Look-ups in named tables: a row name and a column name give one cell, copied from the table.

muta
cols = solipad, pog, gepez, dag, sir, zutane, ner, guba, setugas
gul: [4.509, -2.678, -10.859, -1.100, 22.044, -10.951, -11.870, -0.613, -16.004]
mesot: [1.716, -16.325, -0.236, -20.366, -6.202, 0.148, -4.018, -17.279, -2.172]
sikitok: [6.657, -13.378, 1.004, -20.600, -4.007, 1.710, -0.590, -15.578, 2.687]
pibig: [3.933, -3.824, -9.445, 0.800, 18.896, -7.768, -7.407, -0.477, -13.809]
fibed: [-14.500, -32.160, -63.164, 31.589, 19.832, -49.945, 24.465, 36.982, 59.197]
gogi: [-5.313, -20.774, -55.355, 31.092, 14.130, -52.637, 20.278, 30.126, 62.126]
vit: [-8.981, -23.619, -59.815, 33.394, 12.470, -49.396, 24.266, 32.261, 62.920]
pasezi: [-27.180, -27.687, 9.790, -29.506, -6.014, 30.891, -5.215, -27.224, 14.478]
reb: [2.982, -2.979, -8.594, 0.109, 29.642, -10.003, -19.122, 4.442, -15.344]
bubamef: [-20.564, -25.461, 10.042, -27.645, -0.606, 30.467, -5.968, -35.401, 22.229]
tuz: [2.812, -5.461, -8.867, 0.127, 20.669, -8.424, -10.720, -0.181, -15.569]
nadipaf: [4.871, -2.535, -48.441, 34.204, 23.306, -43.623, 13.785, 21.612, 69.505]
bamil: [-13.085, -29.440, -58.426, 29.348, 9.116, -51.368, 24.013, 32.896, 62.429]

solipad of bamil: -13.085
sir of fibed: 19.832
zutane of bamil: -51.368
solipad of bubamef: -20.564
guba of sikitok: -15.578
gepez of vit: -59.815
pog of nadipaf: -2.535
setugas of fibed: 59.197
sir of gul: 22.044
pog of vit: -23.619
sir of mesot: -6.202
setugas of bubamef: 22.229
gepez of tuz: -8.867
ner of nadipaf: 13.785
gepez of fibed: -63.164
dag of gul: -1.100
Which row has the largest ner? fibed

mem
cols = kekadok, zageg, ligikid
tegomu: [0.3, 0.3, 0.3]
gomef: [0.3, 0.3, 0.5]
buv: [0.3, 0.7, 0.6]
bepem: [0.3, 0.4, 0.3]
lutar: [0.3, 0.4, 0.6]
pekig: [0.3, 0.6, 0.5]
pifuv: [0.3, 0.4, 0.5]
kofatu: [0.3, 0.3, 0.5]
kunol: [0.3, 0.7, 0.8]
zud: [0.3, 0.6, 0.6]
dup: [0.3, 0.2, 0.3]
seva: [0.3, 0.2, 0.2]
pud: [0.3, 0.6, 0.6]

dup, zageg: 0.2
zud, ligikid: 0.6
seva, kekadok: 0.3
pud, ligikid: 0.6
pekig, zageg: 0.6
lutar, kekadok: 0.3
kunol, zageg: 0.7
buv, zageg: 0.7
pifuv, kekadok: 0.3
dup, kekadok: 0.3
tegomu, ligikid: 0.3
dup, ligikid: 0.3
gomef, zageg: 0.3
seva, ligikid: 0.2
bepem, kekadok: 0.3
gomef, ligikid: 0.5
pekig, kekadok: 0.3
pifuv, zageg: 0.4
pifuv, ligikid: 0.5
kunol, kekadok: 0.3

bap:
	kup	vusu	tuviped	biz
nesuful	91	145	113	133
migap	166	131	152	118
fozopat	71	148	114	149
zufira	90	161	123	131
naner	185	44	86	125
suriki	175	78	112	136
namav	161	126	106	113
dizipa	112	199	142	84
gikater	166	68	89	119
leg	100	153	186	202
lirazuv	130	134	132	132
tokid	185	75	215	191
zagolod	134	137	131	132
rivos	127	179	133	93

migap, tuviped => 152
zufira, tuviped => 123
gikater, tuviped => 89
leg, biz => 202
leg, kup => 100
tokid, kup => 185

pozel =
|  | zume | vobe | malo | fol | pom | riben | mele | zetubo |
|---|---|---|---|---|---|---|---|---|
| bez | 46.7 | 55.3 | 38.7 | 27.3 | 52.7 | 40.1 | 38.4 | 76.2 |
| debuz | 20.7 | 48.0 | 54.4 | 28.0 | 74.1 | 75.7 | 64.0 | 36.6 |
| miligo | 60.5 | 58.5 | 43.6 | 44.4 | 65.7 | 55.0 | 41.0 | 23.8 |
| vas | 37.7 | 55.9 | 20.6 | 23.0 | 34.0 | 22.2 | 55.8 | 33.0 |

What is the pom of vas in pozel?
34.0
What is the zume of debuz in pozel?
20.7
What is the malo of vas in pozel?
20.6
What is the pom of debuz in pozel?
74.1
What is the riben of miligo in pozel?
55.0
What is the mele of vas in pozel?
55.8
What is the zetubo of debuz in pozel?
36.6
What is the fol of vas in pozel?
23.0
What is the zetubo of bez in pozel?
76.2
What is the zume of miligo in pozel?
60.5
What is the pom of bez in pozel?
52.7
Which row has the largest vobe? miligo

gal:
	nusona	git	lon	fem	nasik
ros	37.0	43.3	38.5	43.3	41.8
mepaz	79.0	57.0	-2.0	59.6	40.3
goratu	42.0	50.7	-18.1	60.5	39.0
gimisur	8.7	65.0	28.2	-4.7	44.5
nak	29.2	51.1	28.5	29.8	36.7
mef	9.8	78.5	54.1	17.9	80.4
ledeke	91.0	86.1	24.7	77.8	73.5
kipuf	42.1	70.7	40.8	49.4	55.2
bomopub	74.0	54.2	31.0	-51.4	82.3
mito	69.7	53.7	-50.9	76.7	24.4
sidit	27.3	51.7	-20.8	41.9	25.6
zan	42.6	42.6	42.9	43.1	43.1

lon of zan is 42.9
lon of gimisur is 28.2
nasik of nak is 36.7
git of ros is 43.3
fem of ros is 43.3
git of zan is 42.6
Which row has the largest fem? ledeke

